Each row below holds a small network's activations on one input, seen along a few directions.
In each table, some parts of the input vary, and every possible input appears once, in random order.
A made-up example of a description, with smaller parts first: one of 2 separate values, together with either a single point or one of 11 places along a line or (one of 5 places around a ring, together with one of 6 places along a line).
Shared parts are said once, and a part with two or three values counts as separate values.

Other details of the inputs shift rows strongly along two fixed directions, in all tables alike. That doesn't count.

Rows:
r1: [-17   9  17   1 -15   3  22  -9  15  10   8  10   4]
r2: [  4 -21  13   9  -1  -6  10   1  10  16  -4   7  23]
r3: [-10  43 -21  -1  12  -4   0  -2  -2 -16  12   5 -16]
r4: [ 44   8 -55  -7  10  25 -64  20 -43 -80  28 -27 -68]
r5: [ -6  -8   9   1   4 -17   8  -5  13  11  -6   8  19]
r6: [ -1  -9  11   9 -18  -7  20   0  11  10  -2   9  10]
r7: [ 13 -13  11  16  -6   6   5  18  -8   8  -9 -12  -3]
r8: [-20  50 -15 -13   9  14   7 -12  25 -29  39  19 -15]
r9: [ -8 -33  -3  -6  -4   6  10 -18  -6  24 -25   4   0]
r10: [-24  62 -20 -14   4  -2  -1 -15  10 -23  28  16 -14]
r11: [-19  24  -6  -3  -5 -20  16 -17  14   7   1  24  14]
r12: [ 19 -34  17  11  11  -7 -13  23 -15  21 -23 -25  15]
r13: [ 56 -51  18  21  11  12 -34  49 -38   0 -26 -49   5]
r14: [ -6 -14  23  -4   1  -9   0   0   8  25 -12  -3  25]
r15: [-25 -13   0 -19 -11   7  12 -34   6  15  -8  16   0]
Description of these inputs: one of 3 separate values, together with either a single point or one of 4 places along a line.
Question: Changing only the choice among 3 separate values turns r11 into r10. The same change can be made to r4. Which row results?
Answer: r15
Question: List by row number the other rows that have the choice among 3 separate values in common with r12.
Answer: r3, r7, r9, r13
Question: Change only the choice among 3 separate values in r2. List by row number the other rows that result.
Answer: r8, r13

Rows:
r16: [ 13 -56  -7  -7   1   8 -15 -14 -14   7 -26  -8  -4]
r17: [-23  58 -30  -4  14  -5   7 -12   6 -18  21  18 -23]
r18: [ 13   6 -10   9  10   3   3   9   8 -23  18   5 -13]
r19: [ 14  20  -7   2   0 -10 -26   7 -19 -18   7  -4  -9]
r20: [-18 -35  38  18 -19  -9  55 -14  19  63 -39  18  45]
r21: [  7  24  -7  -3  14   7 -18  10 -13 -14  -1 -19 -13]
r22: [  1  19  -3  -4  11  15 -11  13 -10 -12  17 -19 -15]
r23: [ 10   1  -5  -4  19  14 -25  19  -9 -25  20 -17  -3]
r24: [-75  41   9  -8 -27 -17  86 -63  70  34  15  78  33]
r25: [ 23 -25   6  22  -5 -12  -4  27 -21  14 -23 -27   3]
r26: [ 13  14 -13   7 -11 -10 -12  16 -10 -22  10  -1 -10]
r27: [  4  16 -11  -7  22  -2 -20   7   0 -25  12 -13  -5]
r28: [ -7 -36  38   8 -12   3  27   5  10  50 -27  -2  23]
r29: [ 10   6  -2   0  11  14  -7  11  14 -17  20  -1 -11]
r30: [-18  48  -9 -11  -9  14   9 -13  28 -24  38  25 -20]
r31: [ 12   5 -20   9   9 -10  -7  15   0 -21  10  -2  -5]
r32: [ 16 -54  -5  -6  -9  15 -15   1 -36  14 -36 -21 -12]
r33: [ -6 -33  46  -2 -15  -7   9  -4   1  44 -19  -4  41]
r34: [ 11 -48   1 -13 -22   7 -12 -21 -23  14 -24  -4  -4]
r35: [ 23 -31   8  14  14 -16 -22  18 -19   8 -21 -18  16]
r36: [-25  62 -16 -21   4  -3  -3 -18  16 -30  30  16 -14]
Question: Changing only one part turns r16 into r32. The same change can be made to r35. Which row results?
Answer: r17
Question: Describe the family of inputs behind these rows.
Answer: one of 3 separate values, together with either a single point or one of 6 places around a ring
Question: Change only the choice among 3 separate values in r22. List by row number the other rows that result.
Answer: r23, r33
Question: A walk changes only the place on the ring of 6. It starts at r36 and steps to r33. List the rest of the walk in order.
Answer: r30, r24, r26, r19

Rows:
r37: [  3  66 -46   1   8   1 -16   6  -2 -58  43   9 -44]
r38: [-43  27 -40 -34 -11  16  17 -54  12 -13  14  35 -36]
r39: [ 46 -35   7  24  -1 -11 -30  37 -34  -5 -21 -31   2]
r40: [-75  61 -13 -25  13 -13  57 -56  65  17  26  62  18]
r41: [ 20 -52  44  16 -16   1   0  21 -12  39 -32 -25  27]
r42: [ 17 -22  30   5  -1   8 -18  20 -17  12 -12 -29  10]
r43: [ 78 -17 -13  25   5  19 -63  65 -53 -58   8 -56 -40]
r44: [ 15 -38  21  19  -8  -6  16  12   2  26 -21  -3  23]
r45: [ 46 -15   4  21  -8  10 -30  42 -35 -20  -5 -35 -17]
r46: [  8  63 -43   3   7   3 -22  13 -11 -58  37   0 -47]
r47: [ 22 -41  18  13   8 -18 -11  17 -18  23 -31 -22  28]
r48: [-48 -71  27 -18 -28 -12  57 -65  25  84 -57  39  47]
r49: [-38  55 -23 -12   8   9  34 -23  47 -21  45  40 -16]
r50: [-74  69 -15 -20   1 -23  59 -57  56  16  23  63  18]
r51: [ 13 -47 -21 -12  -2  16 -19 -13 -23  -4 -18  -9 -21]
r52: [-24 -42  -1 -19 -20   5  19 -43   0  34 -29  19   7]
r53: [ -3  49 -28 -12  24  20 -16   4  11 -51  48   2 -35]
r54: [ 5 -7 10  4 -3  6  5  8 10  0  6 -1  2]
r55: [-45 -40  62  -3 -18 -16  58 -35  38  88 -37  27  72]
r56: [ -7 -47  49   4  -7 -19  14  -4   1  64 -44  -6  57]
r57: [ 20 -29  26   5   4   7 -17  20 -11   7 -10 -24  12]
r58: [-56  81 -21 -25  10  -2  25 -36  38 -13  36  38  -9]
r59: [ -5  73 -41  -9  16   1 -22   4  -7 -55  39  -1 -40]
r60: [ 54 -12 -19  21  12  -1 -45  44 -38 -38   2 -35 -25]
r61: [  1  52 -28  -6   6  21 -12   8   8 -51  48   4 -40]
r62: [ 23  -7   4  16  -9   4  -5  20 -11  -8  -1 -11  -5]
r63: [  8 -44  32  11  -2 -25   5   6  -8  43 -40 -11  44]
r64: [ 39 -32  17   8  12  -1 -41  34 -31  -1 -18 -41   9]
Question: Describe the family of inputs behind these rows.
Answer: one of 4 places along a line, together with either a single point or one of 6 places around a ring
Question: List by row number the other rows that have the place on the line of 4 in common with r43.
Answer: r39, r48, r54, r57, r63, r64
Question: Change only the place on the ring of 6 in r58. List by row number the other rows that result.
Answer: r41, r42, r45, r46, r59

Rows:
r65: [-43  -1  19 -11   2  25  61 -35  57  25  31  43  22]
r66: [ 23 -19  11   7   7   8  -5  17  26 -11  13   6  24]
r67: [ 53  14  23  22  -2   6 -52  58 -37 -31  11 -36   1]
r68: [ -7  67 -43 -14  45 -22 -13 -10   6 -50  24  12 -11]
r69: [ 10  84 -16  17  10  15 -16  30  -3 -51  61  -2 -33]
r70: [  7 -34  21   1  19 -53 -22  -1 -13  22 -33 -17  46]
r71: [ 19 -35  -2  10 -24  28  -2  11 -27   5 -26 -20 -44]
r72: [ -7 -19   7  -9  19  25 -18  -9 -23  19 -23 -27  -5]
r73: [  4   5 -18   8 -17 -43   0 -16   0 -23   4  19  -2]
r74: [  9  25 -16   7 -29 -30 -27  -2 -27 -21   8   8 -18]
r75: [ -8 -18  37   2   6 -36   3  -6 -17  65 -54  -3  62]
r76: [ 23 -29  54  18 -21  17   4  50 -14  35 -24 -45  14]
r77: [-52  66 -31 -28 -43 -11  16 -48  15 -21  28  39 -24]
r78: [ 21  82 -20 -16  -2  39 -46  31 -15 -82  58 -25 -48]
r79: [ 44 -78  -4  15 -11  22  -8  10 -38   6 -22 -19 -11]
r80: [ -1  64 -44  19 -13  -5   3  -1 -17 -33  27  19 -39]
r81: [-33 -33   5 -19  18 -40  10 -37  35  42 -20  25  52]
r82: [  5  79 -43   4  37  -1 -34  15 -29 -38  31 -13 -34]
r83: [-67  69  -7 -25   9 -44  12 -46  26  18  14  41  23]
r84: [ 27 -29  39  -9 -15  26 -52  17 -18 -17  10 -38 -12]
r85: [-43 -35  36 -33  -3 -11  -1 -48   7  56 -36   3  35]
r86: [ 22  -8  -6  20  40 -24  -7  35 -16   1 -25 -30   2]
r87: [ -3 -32  26   0 -51 -10  21 -17 -19  48 -52   1  33]
r88: [ 14 -33  14  24  31 -31   1  14 -18  30 -39 -24  41]
r89: [-35  12 -38   7 -11 -12  65 -49  51  17  11  67   5]
r90: [ 43 -30 -29  -6  49  35 -52  47 -44 -39   2 -54 -49]
r91: [ -1  23 -27   9 -11 -28  23 -19   8 -23   0  34   1]
r92: [  1   1  -4 -29  20  24 -37 -13 -23  -9 -13 -21 -15]
r93: [ 60 -52  20  11   4  -3 -56  43  -8 -26  13 -35   9]
r94: [ 38 -60 -16  32  -8  -5   8  29  -7  10 -29  -7 -10]
r95: [ 16 -35  25  26 -38 -29   5   5 -31  42 -52   5  37]
r96: [ 34  -9  23  36  12  -7   5  54   4 -10   3 -25   4]
r97: [ 26 -49  27  27   7   6  17  42  27  23  -8 -10  21]
r98: [-46 -22   2 -43  19 -11   6 -50  23  22   0  24  24]
r99: [-22  33 -20   1 -32   6  34  -6   1   5  -4  10 -31]
r100: [  7  17 -58 -27  -7  17 -34 -19 -11 -77  52  15 -65]
r101: [  2  29  -8 -24  11   6 -35   3 -31 -12 -11 -29  -3]
r102: [-67  68 -15 -44   1 -16   0 -46  17  -2  19  18   3]
r103: [ -3 -60  26  -8 -46  -3  -8 -30 -17  32 -36  -1   5]
r104: [ 18  81 -24  -2   3  43 -34  36 -15 -73  65 -31 -55]
r105: [  4 -21  20 -16   3  30   4  -3  19  -9  21  10  12]
r106: [-25  72 -33 -20  22  14  -4   6  -4 -22  16 -17 -42]
r107: [-44  11 -31 -28 -17  10  50 -63  37  -3  15  67  -6]
r108: [ 68 -28 -24  46  -1 -11 -33  45 -54 -40 -13 -37 -22]
r109: [ 15   8  23  15   5 -14   8  16  17 -14   8   4  31]
r110: [-18  45 -23  21 -20 -15  35   0   3   5   2  28 -25]
r111: [ -5  19 -42  -5  46  -1   4   8  23 -13  11   6 -21]
r112: [-65  32  45 -24 -38 -12  41 -39  49  39  14  33  44]
r113: [-11  -8 -29   0 -15 -14  33 -33  32   3  -5  50  12]
r114: [ -7  44   2  20  14  -7  30   4  34 -20  37  18   8]
r115: [-22 -53  13 -14  27   8  24 -26   5  49 -26   4  33]
r116: [ 50  13  20  35   4  10 -31  75 -29 -18  11 -44 -21]
r117: [-27 -17  24  -6   4  27  53  -5  49  24  17  24   7]
r118: [-70   8  -8 -47  24   1  48 -69  48  31   0  55  31]
r119: [-30 -29  26 -13  12  12  23 -16   7  61 -44  -9   8]
r120: [  5 -16  60  14 -25 -29 -11  16  -1  35  -8  -7  47]
r121: [-35  56 -61 -14  48   1  14 -26  39 -28  39  33 -15]
r122: [ 32  24   2  11   9 -16 -42  33  -2 -63  42 -18  -9]
r123: [ 12   7  -9  15  16  16   8  16  33 -21  38   9   1]
r124: [-19 -10 -31  -5  -8  20  43 -20  19  -2   8  33 -36]
r125: [ 19 -41  49  11 -11  38  -6  15  -9  24  -9 -29   7]
r126: [-19 -26  35  -2  -1  -8  16  -9 -17  72 -52 -24  48]
r127: [ 40 -18 -20  41  -4 -17   0  41 -26 -22 -19 -18 -24]
r128: [ 17 -35 -25   4 -18 -23 -17  -8   2 -15   0  15  -3]
r129: [ 32 -49  50  13  -8  39 -12  42 -14  19 -18 -44 -12]
r130: [ 26 -29   8  19 -38   7  -4  13 -45  20 -34 -29  -2]
r131: [ -6 -10  24  17  16 -26  10  22 -16  58 -45 -17  27]
r132: [-55  19 -12 -10 -30  17  58 -63  30  25   1  50 -15]
r133: [ -1 -33  11 -10 -35  14   9 -32 -11  22 -32  12  -3]
r134: [ 19 -46  29 -14  -3  16 -27   9   2 -13  22 -14   7]
r135: [ 29 -41  -9  -4  33 -10 -30  11 -10   6 -27 -16  27]
r136: [  5  55  -9 -24   3  51 -30   1   6 -63  53  -3 -48]
Question: Describe the family of inputs behind these rows.
Answer: one of 3 separate values, together with one of 4 places along a line, together with one of 6 places around a ring
Question: Changing only the choice among 3 separate values turns r70 into r122. The same change can be made to r126. Which row results?
Answer: r104
